Each row below holds a small network's activations on one input, seen along a few directions.
In each table, some parts of the input vary, and every possible input appears once, in random order.
A made-up example of a description, with smaller parts first: one of 6 places along a line, together with either a single point or one of 9 places along a line or (one of 2 separate values, together with one of 8 places around a ring).
Shared parts are said once, and a part with two or three values counts as separate values.
In the rows, 128 means zero.

Other details of the inputs shift rows strongly along two fixed directions, in all tables alike. That doesn't count.

A family of inputs:
R1: [126 138 127 136 104 126 101 141 122 108 165 141 145 145 109 148]
R2: [136  71 118  84 168 141 187 146 147 178  87 153 107 137 144  83]
R3: [104 148 147 155 186 141 108 108 116 117 136 109 107  96  89 123]
R4: [111 144 150 140 144 119  95 123 108  76 162  89 121 100  87 136]
R5: [107  96 145 114 222 127 163 127 116 118 108 113  98 100  92  48]
R6: [124 119 114 123 123 121 118 137 124 124 145 135 143 152 116 135]
R7: [145 141  98 138  63 131 172 129 153 180 121 140 148 132 157 146]
R8: [133 142 128 138  80 115 136 130 133 153 138 115 149 137 148 143]
R9: [144 134 101 135  83 116 134 132 174 146 124 126 134 152 118 145]
R10: [104  93  99 117 183 143 171 133 160 191  86 173 123 178 134  85]
R11: [121 152 137 144  95 121 105 133 148  97 163 119 123 132 104 154]
R12: [143 148 116 134  99 116 112 122 117 103 107 130 124 115 142 150]
R13: [144 149 106 141 103 131 125 116 139 124 138 120 126  94  98 146]
R14: [117 158 173 128 137 121  83 113  97  47 139 115 128  98 128 146]
R15: [ 89  85 158 108 172 119 188 136 148 153 118 142 107 162 165  49]
R16: [133 157  96 159  77 149 152 129 176 191 119 140 147 164 172 157]
R17: [136 112 148 114 111 142 115 138 130 119 144 133 122 150 133 134]
R18: [142 147 118 125  80 115 119 119 151 101 109 136 139 152 158 166]
R19: [102  88 162 104 213 111 144 127 101  93  78 120 106 111 137  63]
R20: [146 125  92 127  89 118 123 139 148 153 133 148 157 161 124 146]
R21: [118 145 156 136 148 127 131 122  82 120 148  97 134  82 122 110]
R22: [148 114 131 109 109 134 115 137 126 142 129 120 132 138 131 141]
R23: [147 122 125 116  85 137 109 132 135 130 143 124 131 152 138 163]
R24: [120 130 126 130  89 117 152 130 145 150 138 122 137 157 161 133]
R25: [128 147 161 144 166 160  76 123  82 113 151 106 122  89 107 157]
R26: [152 122 124 109 121 141 126 139 118 143 129 125 125 122 128 137]
R27: [152 128  81 124 100 123 137 136 146 162 128 155 148 155 127 135]
R28: [129 142 123 133 151 130  89 115  78 102 166 122 142  68  89 135]
R29: [115  99 142 133 205 129 160 115 139 132  66 155 103 146 158  87]
R30: [124 145 135 140 134 121  95 113  79  76 122 118 113  64 122 138]
Each input here is: one of 5 separate values, together with either a single point or one of 5 places along a line.
The inputs of R22 and R20 match in every part but the choice among 5 separate values. If R26 is changed in the same way as R22 into R20, which row does it become?
Answer: R27
Change only the place on the line of 5 in R18. List by row number the other rows that result.
Answer: R12, R14, R19, R30

A family of inputs:
R31: [141 103 100 111 107 141 182 136 196 176  80 178 115 180 166 124]
R32: [ 86  86 147 120 225 136 154 129 129 136  91 144 101 151 139  65]
R33: [135 123 149 112 126 124  99 134  99 100 138  99 129 113 117 142]
R34: [134 145 141 139 133 127 113 113  93 116 123  91 129  80 130 141]
R35: [124 157 155 152 118 137 119 119 104 115 155 105 119  80 126 138]
R36: [123 104 120 113 187 122 147 126 147 109  89 146 112 130 111  89]
R37: [150 140  99 141 115 159  79 137 102 185 217 110 163  96  52 167]
R38: [117 142 142 144 149 135 100 118 121 109 126 128 132 132 128 145]
R39: [141 149 144 133 133 125 111 112  93 110 125  91 131  80 132 140]
R40: [117 131 160 122 137 124 103 130 122 101 156 110 141 150 125 133]
R41: [141 145 135 118  89 114  92 134 102  91 166 123 158 126 126 158]
R42: [133 167 127 150  92 118 106 114  93 109 154 114 155  89 133 158]
R43: [131 142 102 146  79 125 164 128 185 182 107 142 146 182 169 146]
R44: [126 152 149 146  89 125  81 131 120 106 175 109 141 148 121 167]
R45: [143 123  95 126  81 143 158 134 184 171 104 171 116 170 162 149]
R46: [101  89 161 103 167 137 150 142 124 126 141 125 102 133 128  82]
R47: [131 100  95 123 209 166 146 136 107 194 150 137 129 108  66 100]
R48: [120 151 146 154 140 136  86 119 112 103 137 125 127 126 123 151]
R49: [131  72  99  88 108 115 193 155 178 174  93 175 140 206 169  91]
R50: [114 136 141 136 149 126 151 120 141 143 117 120 137 142 151 111]
R51: [138 143 130 123 104 113  96 125 130  82 158 111 137 124  94 148]
R52: [141 142 112 132  75 114 102 128 148 102 153 120 140 141 101 163]
R53: [151 129  77 136  85 122 144 133 188 147  96 166 124 168 128 147]
R54: [110 101 127 115 150 116 134 134 136 112 132 125 112 139 100  94]
R55: [119 119 139 127 137 136 173 125 143 151 113 130 117 120 148 102]
R56: [117 116 166 112 140 134 122 134 115 102 157 114 119 117 118 119]
R57: [132 105 132 111 171 135 133 124 119 125  80 132 110 120 135 112]
R58: [115 174 150 169 115 126  95 114 104 114 159  98 138 105 125 154]
R59: [124 123 143 120 116 116 104 138  93  98 160 126 140 123 121 126]
R60: [ 98  88 144 115 200 118 183 130 104 142  99 137 117 114 145  43]
R61: [124 144  97 152  74 127 159 129 180 187 115 140 139 181 170 146]
R62: [110  87 170  88 181 132 157 139 128 114 131 124 110 134 131  74]
R63: [126  97 155 104 157 124 124 140 102 114 123 108 111 123 122 102]
R64: [ 98  80 146  98 180 119 147 143  99 118 131 134 122 134 132  68]
R65: [127 136 129 129 140 125 104 119  96  98 126 141 139 105 125 138]
R66: [147 160 137 133 104 141  97 116 125 101 141 131 127 106 128 172]
R67: [137 130 109 128  59 124 135 140 186 159 133 144 150 208 154 163]
R68: [155 126  83 115  82 122 149 129 168 153  93 180 147 175 164 147]
R69: [123 158 131 153 126 114 115 118 114 105 140 108 124  88  98 132]
R70: [159 158 101 137  40 133 160 126 185 170 124 144 141 152 168 169]
R71: [134  99  79 114 107 126 172 137 170 174  81 188 129 183 168 116]
R72: [116 111 136 122 173 126 126 127  95 108 112 149 121 113 129 100]
R73: [ 95  96 136 119 189 120 174 128 102 142 107 134 120 111 145  57]
R74: [144 159 135 150 102 126 102 116  97 119 133  96 129  84 131 158]
R75: [ 88  96 161 118 182 128 131 137 120 123 140 117 115 155 128  85]
R76: [142 123  98 125 107 131 157 131 195 167  85 170 137 204 167 140]
R77: [143 147 115 138  69 114  94 129 140 101 162 120 134 137  97 164]
R78: [132 149 129 134 117 116 126 117 103 116 138 122 151 101 141 132]
R79: [150 163  82 151  49 112 141 125 178 150 120 136 145 143 128 172]
R80: [131 138 117 138 142 124 108 120 130  94 119 130 123 111  98 140]
R81: [128 145 137 143 132 129 111 116  90 121 129  91 121  80 131 138]
R82: [101  74 171  96 187 134 166 145 126 127 128 131  95 138 128  57]
R83: [113  82 139 105 211 136 147 128 110 132  72 133  92 117 135  75]
R84: [144 121 147 103 128 122 107 135 110 104 132 104 131 123 126 135]
R85: [134 124 137 117 111 125  99 137 106 114 142 104 123 121 125 146]
R86: [148 138 136 120 143 133  96 116 103 100 106 119 122 101 126 149]
R87: [126 174 141 159  91 139 104 115 105 117 169 101 128  79 127 165]
R88: [123 128 153 131 156 144 117 125 112 107 128 134 105 102 122 124]
R89: [174 141  84 133  50 132 122 130 168 160  91 154 130 162 158 187]
R90: [132 149 116 137 122 111 139 120 143 120 122 120 132 112 113 128]
R91: [111 102 115 125 186 125 142 128 137 116  98 143 104 124 107  90]
R92: [122 170 120 159 108 115 104 117 113 106 153 104 129  86  98 153]
R93: [141 160  95 152 135 167 112 134  96 195 189 108 159  77  57 140]
The inputs of R37 and R47 match in every part but one. If R82 is changed in the same way as R37 into R47, which row does it become?
Answer: R88
The inputs of R40 and R76 match in every part but one. If R62 is changed in the same way as R40 into R76, which row does it become?
Answer: R66
What do these inputs look like to the network?
Answer: one of 3 separate values, together with either a single point or (one of 4 places along a line, together with one of 5 separate values)
Change only the choice among 5 separate values in R33. List by row number the other rows that result.
Answer: R49, R52, R56, R67

A family of inputs:
R94: [117 115 122 128 159 130 171 126 143 162 108 135 126 131 136  92]
R95: [130 104 110 113 110 129 161 141 181 156 113 160 122 185 143 118]
R96: [112 103 153 107 160 119 154 131 124 119 110 129 123 140 151  86]
R97: [144 165 136 144  80 128  73 123 122  92 166 106 137 116 108 188]
R98: [ 89 107 197 114 219 120 123 119  62  67 121  96 100  78 132  68]
R99: [148 180 123 156  86 139  77 113  94 110 151 110 139  83 122 193]
R100: [143 170 123 151  77 124  64 122 113  96 166 107 145 117 107 193]
R101: [129 110 134 110 108 122 141 140 144 137 127 127 130 161 148 122]
R102: [126 102 100 118 117 125 157 140 172 161 109 162 129 187 142 114]
R103: [104 105 160 115 218 125 131 121  76  90 110 111 102  71 108  72]
R104: [ 87 120 175 138 233 132 132 109  66  98 124  94 104  51 108  67]
R105: [105 108 164 118 229 138 125 121  74 109 124 114 116  79 106  77]
R106: [141 181 125 160  78 121  70 111 107  87 142 115 137 103 127 193]
R107: [120 118 142 117 114 122 128 138 126 122 147 129 133 146 138 124]
R108: [136 111 111 114 114 125 167 133 183 150  90 158 124 177 155 119]
R109: [135 133 127 131 111 126 135 124 151 119 102 137 116 139 148 139]
R110: [143 171 128 152  91 141  66 123  90 113 188 111 149  93  96 189]
R111: [119 105 118 123 152 134 173 136 151 177 113 129 122 143 129  89]
R112: [145  99  91 108 109 126 165 144 171 172 104 149 128 167 132 116]
R113: [135 178 123 162  83 135  87 122 109 126 186 107 148  97 102 177]
R114: [141 123 113 124 119 140 130 134 137 160 129 132 132 137 124 138]
R115: [140 109  96 116 104 127 152 141 158 160 126 153 133 159 125 124]
R116: [141 120 106 119 119 124 145 130 144 140 112 144 134 136 129 124]
R117: [143 133  93 131  84 119 142 130 173 150 102 156 142 176 152 149]
The inputs of R102 and R113 match in every part but one. If R106 is changed in the same way as R102 into R113, which row does it become?
Answer: R104
What do these inputs look like to the network?
Answer: one of 4 places along a line, together with one of 6 places along a line
Change only the place on the line of 4 in R96. List by row number the other rows that result.
Answer: R98, R101, R107
Change only the place on the line of 6 in R112. List by row number the other rows that result.
Answer: R97, R100, R101, R111, R114

A family of inputs:
R118: [119 132 146 124 116 127  88 145 112 126 209 107 146 120  90 150]
R119: [124 141 110 151 117 120 137 133 157 171 129 146 127 129 139 149]
R120: [152 175 134 144  38 119  72 123 108  94 157 105 148 119 147 206]
R121: [123 115 129 125 122 119 158 130 176 138  95 143 123 188 163 119]
R122: [136 124 113 128  81 114 145 125 148 143 121 139 143 147 162 146]
R123: [150 177 140 147  90 120  83 126  88 105 167  96 139  72 115 179]
R124: [157 140  88 131 113 123 122 141 150 168 118 148 138 137 123 162]
R125: [146  99  84 111 114 143 169 131 163 164  84 153 128 166 127 107]
R126: [ 92  73 180  96 243 146 126 116  78  64 104 117  93 106 106  46]
R127: [ 79 101 181 124 240 131 146 117  83  80 115 109 105 102 108  40]
R128: [121 117 112 133 129 122 170 133 171 164 104 142 119 151 140 111]
R129: [127 159 144 139 132 138  60 108  70  51 166 104 132  76  85 151]
R130: [139 110 103 111 130 143 188 137 162 194  95 157 122 150 161  97]
What do these inputs look like to the network?
Answer: either a single point or (one of 3 separate values, together with one of 4 places along a line)
Change only the choice among 3 separate values in R121. List by row number the other rows that result.
Answer: R120, R126
Change only the place on the line of 4 in R130. List by row number the other rows that result.
Answer: R120, R122, R123
Change only the choice among 3 separate values in R130. List by row number the other rows that result.
Answer: R119, R124
